These are the activations of a small neural network, seen along a few directions. Each row is one input.
In each table, some parts of the input vary, and every possible input appears once, in random order.
Descriptions start from the smaller parts, as in this example, which fits no table here: one of 4 places along a line, together with either a single point or one of 11 places along a line or (one of 3 separate values, together with one of 5 places around a ring).
Shared parts are said once, and a part with two or three values counts as separate values.
In the rows, 128 means zero.

Other details of the inputs shift rows strongly along three fixed directions, in all tables alike. That doesn't count.

A family of inputs:
x1: [139 128  92 106 152 127 128 130 148 119 120 115]
x2: [153 124 104 117 124 127 136 125 139 142  94 134]
x3: [ 67 124 135 124  91 186 124 159 149 181 137 135]
x4: [129  84 149 155 141  97 119 125  91  52 130 143]
x5: [ 92  89 189 158  91 166 122 180  74 124 181 146]
x6: [152  89 162 135 122 103 152 125  77  62 156 138]
x7: [148 106 146 141 107  94 143 128  81  55 155 148]
x8: [ 96 239 168 170 248  20 122  83 100 206 177 206]
x9: [138 124  91 125 141 145 134 105 142 124 112 126]
x10: [148 125 108 124 118 129 127  92 151 137 120 120]
x11: [146 134 141 114 141 139 124 106 145 121  94 104]
x12: [142 148 126 121 125 131 115 111 149 113  94 113]
x13: [162 146 105 124 118 137 127 119 134 131 107 124]
x14: [ 82 192 137 160 196 112 116 126  97 198 151 182]
x15: [ 83 127 135 123  85 178  99 160 138 192 148 119]
x16: [137 130 105  97 124 118 146 119 141 131 104 127]
x17: [132 126 125 114 131 120 124 115 154 124  82 122]
x18: [145  84 145 161 125  81 146 146  95  77 135 146]
x19: [133 131  90 101 141 131 135 116 134 120 115 119]
x20: [142 132 107 100 118 114 129 103 142 134 123 113]
x21: [ 82 133 149 126 106 191 120 176 140 180 146  96]
x22: [ 69  87 174 142  94 133 124 198 101 117 182 154]
x23: [140 127  90 128 149 129 129 130 141 126 108 106]
x24: [ 77 149 135 112  93 181 109 181 151 165 158 113]
x25: [154 148 106 131 125 127 131 128 144 125 110 106]
x26: [158  86 163 140 132  99 144 140  92  62 161 134]
x27: [152 145 107 128 118 143 136 103 145 123 114 125]
x28: [137 127 127 117 125 117 107  99 154 127  99 107]
x29: [155 131 122 121 134 152 146  97 141 131 114 117]
x30: [150 127 107 127 126 113 124 117 149 140 116 101]
Description of these inputs: one of 5 separate values, together with either a single point or one of 5 places around a ring.
Question: The inputs of x11 and x28 match in every part but the choice among 5 separate values. If x29 is changed in the same way as x11 into x28, which row does it become?
Answer: x10
Question: List by row number the other rows that have the choice among 5 separate values in common with x7.
Answer: x12, x13, x24, x25, x27
Question: Change only the place on the ring of 5 in x1. List by row number the other rows that result.
Answer: x9, x14, x19, x23
Question: Start at x15 and move only the place on the ring of 5, one step at a time. The first step leads to x30. Which rows follow, in order?
Answer: x8, x20, x10
Question: List by row number the other rows that have the choice among 5 separate values in common with x2.
Answer: x3, x16, x17, x18, x22

A family of inputs:
x31: [150  49  97 106  69 167 127 142 135  58 123  90]
x32: [141 174 108  90 140 132 136  98 162 162 107 117]
x33: [116 127 164 146 152  95 129 123  99  98 133 157]
x34: [136 130 139 162 156  97 137 147  89 114 156 152]
x35: [129 128 140 142 140  76 138 139  98 115 165 154]
x36: [ 24 135 139 134  88 195  91 202 135 195 180 123]
x37: [125 126 148 134 144  90 143 123  94 111 164 158]
x38: [174  59 128 121  63 172 130 149 135  67 113  73]
x39: [116 120 143 152 157  78 128 144 103 107 141 153]
x40: [155  50 133 110  65 155 117 148 146  61  99  78]
x41: [127 119 134 164 139  86 135 135  97 121 147 169]
x42: [147 176 107 110 156 153 137 106 153 161  98 113]
x43: [140 169 108 118 144 134 111  92 166 163 100 104]
x44: [120 133 150 155 144 102 124 111  95  99 151 157]
x45: [136 132 171 147 131  85 130 117 102 114 157 147]
x46: [124 156  99  97 164 132 130 109 163 159  89 116]
x47: [139 165 101 111 138 142 133  94 157 169  88 130]
x48: [ 36 132 173 142  70 203  96 182 134 208 160 128]
x49: [181 116  82 111 137 115 148  88 144 112  86 127]
x50: [145 166  95 107 164 150 140 111 152 166 104 114]
Question: Describe the family of inputs behind these rows.
Answer: one of 4 places along a line, together with one of 5 separate values
Question: The inputs of x31 and x43 match in every part but the place on the line of 4. If x37 is changed in the same way as x31 into x43, which row does it become?
Answer: x45
Question: Change only the choice among 5 separate values in x33. List by row number the other rows that result.
Answer: x32, x42, x44, x47
